A small network was trained on invented records. Each row is its activation on one of them, seen along a few directions.
Each row is followed by the record's values for the fields E, H, Y, N, S, Z.
A field that a record lacks is left out.
Other fields move the rows too, some of them a lot.
(in the rows, 500 means zero)
Strong random noise was added to every row along 8 fixed directions; ignore it. To show where, here is one row again and again, with new noise each time:
[677 649 409 337 539 519 258 427 353 484 360 506 510 436 630 428 496 396
 468 685 614 482 625 511 499 689 561 613 427]
[402 451 393 367 605 534 818 360 518 349 525 507 549 373 578 388 421 523
 476 657 517 400 408 658 459 671 261 689 340]
[125 245 628 413 650 507 536 586 631 305 477 746 601 429 356 333 568 468
 478 623 790 364 433 570 622 389 480 618 501]
[581 514 493 474 474 370 719 438 439 466 409 529 597 326 492 420 356 562
 370 634 431 449 452 534 368 428 417 587 504]
[696 516 556 478 497 252 584 481 550 802 561 513 381 473 564 484 532 403
 399 573 393 604 524 374 537 326 730 392 534]
[428 483 719 796 285 333 467 609 379 430 405 608 614 298 399 549 363 670
 362 316 164 479 438 310 309  68 467 274 702]
[382 499 643 792 266 701 504 574 399 365 419 645 557 334 789 574 563 567
 519 154 171 406 517 249 311 476 385 193 432]
[711 393 534 579 436 282 773 421 384 598 579 403 460 447 581 677 486 578
 322 437 210 602 462 567 451 300 526 494 589]
[436 525 421 440 439 633 338 476 215 279 521 463 574 418 481 620 470 597
 514 443 354 467 465 634 367 511 372 506 557]
[580 606 564 564 304 583 477 575 358 477 299 662 638 299 618 442 469 519
 456 450 397 400 547 315 252 455 535 335 499]

[392 712 438 632 410 604 512 413 544 516 604 440 371 422 670 481 424 484
 624 354 184 515 450 295 401 625 298 315 363] | <E:e1 H:h1 Y:y2 N:n1 Z:z1>
[690 600 572 692 493 356 698 395 627 596 375 490 440 368 736 389 392 480
 395 504 382 482 547 319 457 584 399 475 362] | <E:e4 H:h2>
[570 637 537 637 383 446 491 538 433 419 429 477 553 367 623 544 327 604
 481 494 276 532 542 397 495 492 381 418 402] | <E:e3 H:h2 Y:y3 N:n2 S:s1 Z:z2>
[751 746 393 554 371 586 695 388 431 534 290 464 569 320 674 357 304 533
 452 550 380 395 519 379 202 720 339 479 339] | <E:e4 H:h2>
[571 409 447 414 589 610 743 427 662 542 529 426 435 515 650 454 592 414
 514 609 601 521 545 504 606 712 456 610 377] | <E:e1 H:h2 Y:y2 N:n1 Z:z1>
[823 598 667 608 333 386 419 655 375 687 284 528 572 515 732 620 558 449
 402 438 463 604 698 265 550 439 799 407 501] | <E:e3 H:h2 Y:y3 N:n2 S:s1 Z:z1>
[380 561 604 767 597 284 492 342 722 409 441 392 481 528 521 313 347 537
 503 507 566 483 441 371 633 525 299 631 401] | <E:e3 H:h1 Y:y6 N:n2 S:s2 Z:z1>
[438 432 625 747 455 613 268 626 592 246 218 664 621 347 493 501 416 587
 391 405 544 355 601 393 522 442 387 448 484] | <E:e2>
[301 757 369 484 477 609 579 494 644 559 783 381 469 546 434 474 280 634
 741 498 205 542 251 383 470 570 253 358 338] | <E:e3 H:h1 Y:y5 N:n2 S:s2 Z:z2>
[274 483 518 498 563 604 502 528 659 360 379 710 559 344 612 255 481 421
 511 562 639 338 524 371 501 638 408 482 330] | <E:e4 H:h2>
[575 454 318 328 539 624 496 441 305 414 589 390 458 552 594 678 610 476
 552 481 453 499 510 737 536 704 513 583 524] | <E:e3 H:h1 Y:y4 N:n1 S:s1 Z:z2>
[410 334 653 649 513 439 718 496 559 274 331 540 741 512 371 438 449 670
 439 512 766 404 383 586 479 389 353 767 557] | <E:e3 H:h1 Y:y6 N:n2 S:s2 Z:z2>
[478 545 628 602 553 264  94 520 467 571 496 477 428 583 304 471 462 437
 461 539 557 580 545 434 630 258 603 489 666] | <E:e1 H:h1 Y:y1 N:n1 Z:z2>
[509 523 478 597 565 438 382 328 517 536 542 413 295 561 623 472 556 357
 492 439 451 539 543 519 563 560 539 497 462] | <E:e4 H:h1>
[459 479 276 307 656 442 672 337 559 673 892 271 251 617 360 580 489 453
 574 531 359 623 321 742 508 502 484 508 535] | <E:e4 H:h1>
[234 298 696 594 401 482 578 662 434 318 496 720 624 448 345 559 538 566
 435 404 518 432 436 453 491 267 513 453 615] | <E:e1 H:h2 Y:y4 N:n1 Z:z2>
[457 486 653 888 441 600 254 590 711 434 373 589 417 425 715 576 497 524
 463 227 296 457 623 197 628 476 413 238 379] | <E:e2>
[582 554 550 438 434 558 352 524 437 473 326 577 572 478 468 379 503 447
 503 580 693 442 549 410 532 548 589 564 539] | <E:e1 H:h2 Y:y2 N:n1 Z:z1>
[634 701 412 439 361 529 403 512 315 574 457 487 533 418 430 500 392 506
 483 516 358 483 499 419 260 443 571 364 568] | <E:e4 H:h2>
[604 721 405 422 485 493 340 418 374 423 346 493 553 359 503 373 331 502
 475 654 492 432 535 469 358 595 412 556 463] | <E:e4 H:h2>
[559 712 470 566 463 443 313 353 472 539 524 356 444 621 492 448 463 475
 585 446 461 562 504 468 451 493 495 512 536] | <E:e3 H:h1 Y:y5 N:n2 S:s2 Z:z1>
[396 554 571 690 660 255 667 256 644 352 385 435 459 423 762 314 369 435
 369 634 475 471 573 423 726 750 246 786 235] | <E:e1 H:h2 Y:y3 N:n2 Z:z1>
[622 668 519 659 558 160 438 341 626 602 398 400 461 467 481 396 232 558
 349 643 453 536 510 423 623 524 356 610 516] | <E:e3 H:h2 Y:y4 N:n1 S:s2 Z:z2>
[557 573 438 593 480 488 514 434 433 306 319 449 590 360 516 460 303 595
 375 514 448 430 487 553 368 566 274 628 495] | <E:e4 H:h1>
[662 464 402 336 536 561 393 496 448 721 638 419 353 648 454 583 650 401
 538 467 564 585 506 595 495 472 736 409 585] | <E:e4 H:h1>
[809 729 431 398 386 505 523 521 526 926 595 486 369 505 683 458 645 338
 539 510 417 550 595 290 408 575 787 311 418] | <E:e1 H:h2 Y:y5 N:n2 Z:z2>
[677 451 495 387 435 687 543 528 359 463 355 493 631 555 689 620 649 561
 525 485 703 507 580 553 441 714 542 603 453] | <E:e3 H:h2 Y:y6 N:n2 S:s2 Z:z2>
[457 350 618 666 412 411 481 632 483 557 506 531 465 559 414 654 581 542
 467 338 384 520 457 478 481 236 631 349 679] | <E:e3 H:h1 Y:y4 N:n1 S:s2 Z:z2>
[813 299 502 453 494 395 736 444 441 665 488 473 460 549 636 655 639 427
 295 505 523 577 596 622 523 463 731 604 552] | <E:e4 H:h2>
[407 442 549 517 491 478 301 586 480 512 650 456 436 525 293 557 575 532
 499 388 520 495 495 561 530 315 566 487 649] | <E:e1 H:h2 Y:y5 N:n2 Z:z1>
[502 566 571 454 568 569 488 494 659 495 389 592 489 496 717 305 537 373
 596 580 697 402 563 380 616 749 434 562 347] | <E:e3 H:h1 Y:y5 N:n1 S:s2 Z:z1>
[335 427 480 342 510 600 428 632 361 448 659 522 493 611 357 636 643 542
 610 468 494 560 434 620 529 422 630 446 575] | <E:e3 H:h1 Y:y4 N:n2 S:s1 Z:z2>
[603 662 439 594 469 492 470 450 376 567 485 378 480 507 448 550 423 575
 536 431 280 577 517 476 407 519 388 446 486] | <E:e3 H:h2 Y:y1 N:n1 S:s1 Z:z2>
[662 474 607 676 350 504 779 410 464 514 436 449 516 499 799 578 623 508
 479 286 372 502 548 473 394 561 482 470 425] | <E:e3 H:h2 Y:y5 N:n2 S:s2 Z:z1>
[299 413 624 693 496 409 552 591 690 535 556 572 446 456 410 474 459 539
 458 341 366 499 396 348 499 257 469 328 576] | <E:e4 H:h1>

Which values does each new row have?
[428 574 504 543 320 661 500 671 414 390 544 569 626 301 430 562 384 681
 566 352 271 391 506 443 322 413 364 359 499] | <E:e3 H:h2 Y:y5 N:n2 S:s1 Z:z1>
[615 490 373 520 482 760 481 507 490 262 322 474 623 380 575 617 373 648
 443 460 454 376 556 606 425 688 253 573 391] | <E:e2>
[743 479 500 615 634 239 584 398 689 411 230 461 545 350 456 413 220 578
 218 745 587 453 581 561 617 496 341 782 445] | <E:e2>
[373 521 271 263 540 746 523 445 309 286 569 539 592 471 459 531 515 547
 602 536 581 413 441 757 376 697 381 582 516] | <E:e3 H:h1 Y:y4 N:n1 S:s1 Z:z2>
[579 737 552 485 497 450 626 413 618 618 429 482 570 479 687 303 471 441
 628 566 541 474 498 238 466 699 455 505 280] | <E:e3 H:h2 Y:y6 N:n2 S:s2 Z:z1>
[407 587 406 538 464 532 351 389 363 405 539 398 450 476 392 489 410 516
 530 414 351 478 421 598 342 435 407 455 584] | <E:e4 H:h1>
[486 504 355 182 520 794 405 663 562 487 408 691 632 412 262 406 505 461
 569 683 814 336 501 590 377 534 626 443 497] | <E:e2>
[626 373 530 589 565 431 380 556 606 414 346 502 541 438 420 584 404 575
 316 534 551 482 579 570 638 387 476 588 539] | <E:e2>
[564 284 755 816 461 108 719 520 638 465 350 493 634 535 374 522 419 666
 258 465 543 572 403 472 605 149 473 685 645] | <E:e3 H:h1 Y:y6 N:n2 S:s2 Z:z2>
[416 438 458 611 452 850 711 431 493 455 593 447 407 524 809 621 654 523
 600 210 314 451 468 489 404 784 324 369 307] | <E:e4 H:h2>
[539 285 527 684 440 558 780 413 405 340 424 475 519 462 705 639 579 561
 366 282 368 451 493 632 409 506 402 573 496] | <E:e4 H:h1>
[718 380 444 513 496 626 573 535 560 459 371 514 542 445 591 622 518 533
 376 467 543 444 593 590 512 566 497 521 443] | <E:e2>
[428 394 608 699 539 609 434 580 800 478 404 656 426 447 653 468 567 436
 470 382 541 413 600 313 653 536 493 342 348] | <E:e2>
[823 644 362 466 410 481 646 414 465 758 492 428 430 444 598 457 448 423
 465 559 382 535 509 453 293 587 618 412 454] | <E:e4 H:h1>
[446 487 459 620 423 676 495 506 412 324 456 477 533 433 610 595 486 576
 483 294 352 447 472 519 370 572 329 446 485] | <E:e4 H:h1>
[765 386 428 621 446 620 581 376 307 280 401 246 644 606 633 764 564 674
 440 277 527 507 501 737 402 652 364 711 547] | <E:e3 H:h1 Y:y6 N:n2 S:s2 Z:z1>
[339 521 452 443 608 626 388 424 488 402 533 500 461 574 490 408 529 420
 594 563 666 438 517 532 573 665 400 580 388] | <E:e1 H:h2 Y:y1 N:n1 Z:z2>
